A small network was trained on invented records. Each row is its activation on one of them, seen along a few directions.
After each row come some of the record's fields: NILOT, DITI, SEF, FALI, MARAV, MEKU.
A field that a record lacks is left out.
Other fields move the rows too, some of them a lot.
Random noise pushes rows far along 5 fixed directions. That doesn't count. These rows show it; they differ only by the noise:
[-383  -67  -85 -143  301  297 -293  228  260 -414   21 -360  359   85
  -88  124 -257  104]
[-143  289    5   -5  123  162 -155   62  260 -186  126 -300  444 -167
   37  -89 -113  183]
[  72   29 -116  235 -143  673   25  382  699  -12 -118  116 -105  328
   83 -138  -56   39]
[ 407 -215  544  -87  322 -406    3 -417  -89  -73 -237 -221  518 -227
   19 -111 -283  243]
[ 127  513 -131  289 -353   -5  542 -246  256   38  161  185  193 -201
  195 -311  240  189]
[ 208  -96  313    9  157   14  -60  -56  159   -2 -173 -148  335  -58
   30  -93 -209  180]
[-371  522 -298  166 -295  231  276  111  187    0  259    1  263 -158
   92 -104  192  165]

[-179 -183 -330   13  128 -109   56 -192  -17 -576   59   -6  -65   -7
 -102   68 -140  -25] -> NILOT is fuv, DITI is geb, SEF is petaf
[-649  124 -602    8 -331   -1  303   -3 -293 -446  391  120    8  -14
 -119  155   77   64] -> NILOT is fuv, DITI is geb, SEF is gato
[  20  291  349 -170  268   40 -623  307   -9  191   76 -389  359 -327
   -8   12 -118  -12] -> NILOT is peda, DITI is nuna, SEF is gato
[-293  284 -147  -56   -8  135 -404  342 -436   21  268 -205  127 -218
 -226  102  -49  168] -> NILOT is peda, FALI is las, MARAV is vev, MEKU is lek
[-383  182 -135 -208 -183  197   43  281 -336   93  278  -94  210  -82
 -269   27 -214  321] -> NILOT is peda, FALI is las, MEKU is lek
[  65 -525  236 -178  484   97 -586  189  -18 -374 -159 -301  176  143
 -234  143 -488  -42] -> NILOT is fuv, DITI is nuna, SEF is gato
[ 194  -45  111   70  -13 -108  -59    9 -109   64  -85  107  -95  105
  101   68  -20  -97] -> NILOT is fuv, DITI is nuna, SEF is gato, MARAV is vev
[ 104  -83  -39    5  378 -186 -262 -238 -123 -302   47  -38   -2  -78
  -54  101    2 -204] -> NILOT is gebas, DITI is nuna, MARAV is vev
[ 399  312 -309  121 -301 -145  363 -533  178 -482  271  244   22 -116
    8 -238  -29  145] -> DITI is nuna, SEF is gato
[ 291   97  285   47  -30 -351  306 -190   -4  325  -96   65  116 -174
  238 -240  126  -14] -> NILOT is fuv, DITI is geb, SEF is gato
[ 393  433  -11  405 -303  476  -89  284  325  333  132  184 -398   62
   76 -154  -10  115] -> NILOT is gebas, FALI is kog, MARAV is vev, MEKU is lek
[ 277  -59   51   51   58 -265  136 -274  110 -171  -79   11   82   32
   15 -137   23  -67] -> DITI is geb, SEF is gato
[-278  -88   44 -231  -31 -128  198  -72 -382  153   59 -108  333 -102
 -102   17 -124  150] -> DITI is nuna, SEF is gato, MARAV is kuva
[ 207 -440   66    8   46  296   40  202  146   38 -276   67  -75  337
  -82   73 -148   17] -> FALI is kog, MEKU is lidi
[ 548  121  -15  268 -132  -54   38 -223   16  -16    5  430 -367   36
   15   16  123 -140] -> NILOT is peda, DITI is nuna, SEF is gato, MARAV is vev
[-239 -213   47   20 -135  217 -202  260 -225  478 -199   51 -273   53
   35  106  102 -128] -> NILOT is fuv, DITI is geb, SEF is petaf, MARAV is vev
[-192  590 -422  206  139  277 -179   52  700 -422  410 -229 -143  116
   76 -141  290 -227] -> NILOT is fuv, FALI is bolu, MEKU is lek
[-244  435 -515  116 -382 -274  860 -391  106 -241  324  290  -59   67
  184 -213  316   11] -> NILOT is fuv, DITI is geb, SEF is gato, MARAV is kuva
[ -87 -374 -191   49  -87   83  253   18   29 -262  -70  285 -260  209
 -102  149   47 -100] -> DITI is nuna
[-131  126  -52  -22  -36  169 -494  226 -129   57  281  -86  211 -310
 -123   46 -152  162] -> DITI is nuna, SEF is gato
[ 256 -375  243  -65  235  -72   15 -129  219  132 -264  -52   29  229
   75   28  -49  -16] -> FALI is bolu, MEKU is lidi
[ 107   42 -137  135    8    9  126  -24  144 -163  134  172 -161   11
   43  -48   84 -180] -> NILOT is gebas, DITI is nuna, SEF is gato
[-470  311 -483   34 -320  342  219  174    7 -123  312  271 -255   80
   39   45  274 -150] -> NILOT is peda, DITI is nuna, SEF is gato, MARAV is vev
[-100 -281 -202 -162  151 -371   62 -208 -366 -204   96  -34  -20 -128
   21  266   -1   -2] -> FALI is las, MEKU is lidi
[-289 -363 -285  -70 -103   95  271  139  -38  -65  -70  128 -114  388
 -142  111  -87   17] -> DITI is geb, SEF is gato
[ -18  317 -191   84  335 -321   17 -409  652 -583  217 -101 -116   64
  268 -186  422 -362] -> NILOT is fuv, FALI is kir, MEKU is lek
[ -56 -173  -31   -3   14  -46  -98  157 -112  144  -18  -35  -55  124
  -61  226    6 -157] -> DITI is nuna, SEF is gato
[-864   26  -69 -158 -315   88  429  321 -301  507  129   81  -16  101
 -126  245  350  141] -> FALI is bolu, MEKU is lek
[ 449  295  221   61   73 -206 -168  -94  416   82   77 -157   18 -147
  338 -273  182 -118] -> DITI is geb, SEF is gato
[-379  195 -149  109 -416  735 -162  740   32  459   47   41  -31  187
  -40  -53  -72   43] -> NILOT is fuv, DITI is geb, SEF is gato, MARAV is kuva
[-146  -40   87 -163 -187  210   60  208  -32  287  -56 -139  215  105
  -53 -124 -170  188] -> DITI is geb, SEF is gato, MARAV is kuva
[ 238  -71  181  -34  231  193 -543  255  171   33  -94   -4  -99   35
   79  -61  -66 -157] -> NILOT is peda, DITI is nuna, SEF is gato, MARAV is vev
[-449  232  275 -237 -101   55  365  291  129  394  -58 -252  402   59
    0 -184   67  317] -> FALI is bolu, MEKU is lek
[-213  -89   98   11  244  316  -49  223  420  -51 -182 -182 -139  317
   26  -66  -40  -89] -> NILOT is gebas, FALI is bolu, MARAV is vev, MEKU is lek
[-688 -370 -251  102 -477 -132  488  114 -418  305 -104  387 -248  259
 -189  351  283  -66] -> FALI is kir, MEKU is lek
[ -79 -148  -29  115 -279  207  447  238  -46  386  -56  257 -163  253
   70   28  132  108] -> NILOT is fuv, FALI is kog, MEKU is lidi
[-467  -21 -252 -225   81  123 -194  211  -66 -111  230 -223  132   63
 -172  238  -66   15] -> DITI is nuna, SEF is gato
[ 563  274  -17  244  -31   76   52 -103  597   88  -50   54 -184  -62
  239 -317  102  -68] -> DITI is geb, SEF is petaf
[ 845  363   99  397 -485  260  258  -16  309  623   53  485 -253 -146
  261 -485   18  204] -> NILOT is gebas, FALI is las, MEKU is lidi
[-394  754 -302  165 -316  -79 -398  119 -396  265  562  -27   97 -532
  155   64  509  -55] -> NILOT is fuv, DITI is nuna, SEF is gato, MARAV is ninag
[ 391 -328  138 -118  257 -143  237 -302  130 -354 -215 -112   23  135
   32  -22 -151   85] -> FALI is kog, MEKU is lidi
[ -83  -44   59  -91  234   76   42  -62  279 -390   53 -327    3  196
  110 -164   14 -108] -> NILOT is fuv, FALI is kog, MARAV is vev, MEKU is lek
[  42  304 -172  200 -371  428 -377  305  131  288  318  124  -51 -174
  -18  -60   24  115] -> DITI is nuna, SEF is gato
[ 246  368  -84  109 -233  -17  498 -155   26  139   83  127   98 -162
   76 -186  118  253] -> FALI is kog, MEKU is lidi

Here are new rows. What are their fields?
[-293 -210 -389 -208  257 -122  -33  -20  102 -658   98 -116    1  218
  -88  261  -37 -155] -> DITI is nuna, SEF is gato
[-102 -171 -180  -33  -43   20  474  -81 -176   20  -22  108    0   69
 -125  116  -59   90] -> FALI is kog, MEKU is lidi
[ -40  140 -405  -10   -7  553 -267  134  537 -476  188  -94 -132  326
  -47 -123 -124  -50] -> DITI is geb, SEF is gato, MARAV is vev
[-271  125 -116  -87   13 -174  -74 -154 -430  -34  324   37   65 -219
  -53  148   47   24] -> NILOT is gebas, DITI is nuna, SEF is gato, MARAV is vev
[ 255 -251  454   47  110 -415   91 -245   -2  298 -427   77  -75  147
  136 -103  108 -103] -> NILOT is fuv, FALI is kir, MARAV is vev, MEKU is lek
[-195  149 -123  -21  -46   58 -113  299   62   93  -67 -141  -72   13
  -48   85  116 -139] -> DITI is geb, SEF is petaf
[   2   59  232  -97  -96 -294  332  -93 -219  248  -16    8  205 -169
   50  -31   77   69] -> DITI is nuna, SEF is gato
[-143 -116 -285  -43   27  277   69 -113  152 -493   68  -85 -225  282
  -59  -21 -104  -31] -> NILOT is fuv, FALI is kog, MARAV is vev, MEKU is lek
[  57 -391   24   -2  208 -398   30 -467  -18 -316 -203   20    6   39
   29  145   -7 -159] -> FALI is kir, MEKU is lidi
[ 226  -84 -428  166 -144   87  635 -326  454 -534   63  360 -446  294
  163  -78  366 -165] -> FALI is kog, MEKU is lidi
[ -92 -207  -58  -84  248 -324  312 -338   97 -149  -85 -100   27  152
  100   64  159 -112] -> FALI is bolu, MEKU is lidi
[-330  -30  -22  217  -96  292   61  307  106  312 -215   47 -293  235
  208  207  284 -294] -> NILOT is fuv, FALI is bolu, MARAV is vev, MEKU is lidi
[ 108  250  240   62   51  -37  143   17  361  342    6 -120  158  -78
  289 -133  296    8] -> FALI is bolu, MEKU is lidi
[ -71 -191 -157  146  104  234 -435  385    1  -17  -30  119 -341  312
  -70  376   -1 -252] -> NILOT is fuv, DITI is nuna, SEF is gato, MARAV is vev
[-434  453 -259   89 -110 -208  -26  -41 -347 -109  437 -123  296 -452
   -3   98  157   28] -> NILOT is fuv, DITI is nuna
[ 537   15  158  189  -62 -214  -26 -358 -200   36   34  248 -172 -121
   43  -18  -22 -124] -> NILOT is gebas, DITI is nuna, SEF is gato, MARAV is vev
[ 205 -230   50  200 -332  490 -332  457   99  433 -147  223 -260  217
  -79   86 -118  -73] -> DITI is nuna, SEF is gato
[ 491 -454  268 -238  322  -61  130 -209  495 -410 -358  -50   73  424
  -15 -213 -482  134] -> DITI is geb, SEF is gato, MARAV is kuva
[-324  -54  -85 -190  104 -348   17 -193 -326 -164  152 -205  233 -125
 -160  118   69   21] -> DITI is geb, SEF is gato
[ 370  294  193  -36  313 -121 -302 -240  370 -353   22 -236   49 -147
   90 -176 -264  -23] -> NILOT is peda, DITI is geb, SEF is petaf, MARAV is vev
[ 331   10   32  297 -117  126  -67  141   80  351 -168  316 -360   14
   33  -34   -4  -36] -> NILOT is gebas, DITI is geb, SEF is petaf, MARAV is vev
[ 488  327   21    5  121 -176 -203 -315  131 -219  137   86   38 -206
  106 -273   96   45] -> NILOT is peda, DITI is nuna, SEF is gato, MARAV is vev
